Each row below holds a small network's activations on one input, seen along a few directions.
In each table, some parts of the input vary, and every possible input appears once, in random order.
Descriptions start from the smaller parts, as in this example, which fits no table here: one of 8 places around a ring, together with either a single point or one of 11 places around a ring or (one of 3 separate values, together with one of 4 places along a line).
Shared parts are said once, and a part with two or three values counts as separate values.
In the rows, 128 means zero.

Other details of the inputs vary at random and push rows far along two fixed directions, the same in every table; ignore that.

A family of inputs:
R1: [127 123 127 134 127 126 125 155 123 131 123 131 118 126 131]
R2: [136 124 124 123 127 122 118 100 134 139 127 142 120 127 116]
R3: [131 124 124 140 131 135 129 140 128 135 121 134 121 137 132]
R4: [137 154 107 129 159 145 133 222  94 146 146  92 113 131 177]
R5: [125 121 138 129 111 136 135 111 134 111 132 123 143 132 123]
R6: [116 128 131 132 118 146 140 105 137 121 117 130 141 137 125]
R7: [114 124 131 123 112 133 134 109 132 118 121 130 137 124 119]
R8: [120 120 129 134 126 133 128 138 130 124 124 123 133 130 132]
R9: [131 134 126 117 131 116 125 105 130 133 132 132 133 118 118]
R10: [121 119 135 140 127 124 130 128 133 125 115 137 136 131 125]
R11: [119 112 132 141 120 122 126 124 140 119 126 133 131 126 122]
R12: [131 140 138 124 136 133 136 137 120 123 127 123 135 134 136]
R13: [125 135 136 122 122 138 135 140 119 118 126 123 129 131 135]
R14: [118 115 134 124 112 125 125 103 136 122 118 139 132 124 112]
R15: [116 137 127 129 132 137 138 125 130 123 120 122 137 133 132]
R16: [140 136 118 120 145 114 116 135 123 145 133 130 112 123 130]
R17: [181 138 106  85 142  46  75  59 137 158 187 152  83  79  84]
R18: [115 122 138 135 124 139 137 129 129 121 109 129 145 137 131]
R19: [115 114 134 139 115 151 140 141 128 118 118 118 144 139 136]
R20: [126 108 130 140 115 127 128 123 138 123 129 133 132 127 120]
R21: [163 152  97 111 158 119 114 190  97 165 168 106  96 114 154]
R22: [115 118 134 144 125 126 132 118 141 120 110 137 133 133 122]
R23: [115 132 144 131 123 137 140 103 137 108 116 128 144 139 123]
R24: [135 141 131 126 133 143 135 132 122 128 129 124 125 140 137]
Each input here is: one of 4 places along a line, together with one of 6 places along a line.
Q: Changing only the place on the line of 6 turns R17 into R12. The same change can be made to R11. Which row results?
A: R10
Q: Change only the place on the line of 4 in R21. List by row number the other rows that result.
A: R5, R19, R20
Q: Change only the place on the line of 6 in R19. List by row number the other rows that result.
A: R2, R8, R14, R16, R18

A family of inputs:
R25: [129 122 121 132 132 113 120 149 127 132 138 124 123 116 130]
R26: [140 147 133 112 141 118 126 122 120 129 137 127 125 124 128]
R27: [138 150 131 114 142 118 125 121 122 128 137 126 122 126 129]
R28: [ 88 108 150 131  87 154 151  56 153  93  98 136 172 137 104]
R29: [ 94 127 140 171 137 197 168 239 104 117  78 101 149 174 186]
R30: [145 124 124 124 124 123 119 131 125 134 145 128 118 125 126]
R31: [136 122 120 136 141 115 116 133 131 147 122 142 114 128 126]
R32: [135 128 120 133 138 118 118 132 129 144 121 144 109 128 124]
R33: [ 86  90 154 146  85 134 142  82 156  88  99 139 167 130 103]
R34: [144 125 123 125 126 124 120 130 126 133 145 128 115 125 126]
R35: [129 121 121 126 128 109 117 140 128 131 138 128 118 113 124]
R36: [140 150 130 116 144 117 127 120 123 130 139 125 126 126 130]
R37: [134 141 116 111 132 129 125 120 122 139 138 123 121 121 129]
R38: [145 124 122 128 128 123 121 129 128 135 146 127 118 126 127]
R39: [136 140 115 114 135 129 126 119 124 141 140 122 124 121 129]
Q: What do these inputs look like to the network?
A: one of 3 separate values, together with either a single point or one of 4 places along a line
Q: Changing only the choice among 3 separate values turns R27 into R26. The same change can be made to R35. Which row results?
A: R33
Q: List by row number the other rows that have the choice among 3 separate values in common with R38.
A: R25, R31, R36, R39
Q: Change only the choice among 3 separate values in R29. List by row number the other rows that result.
A: R31, R32
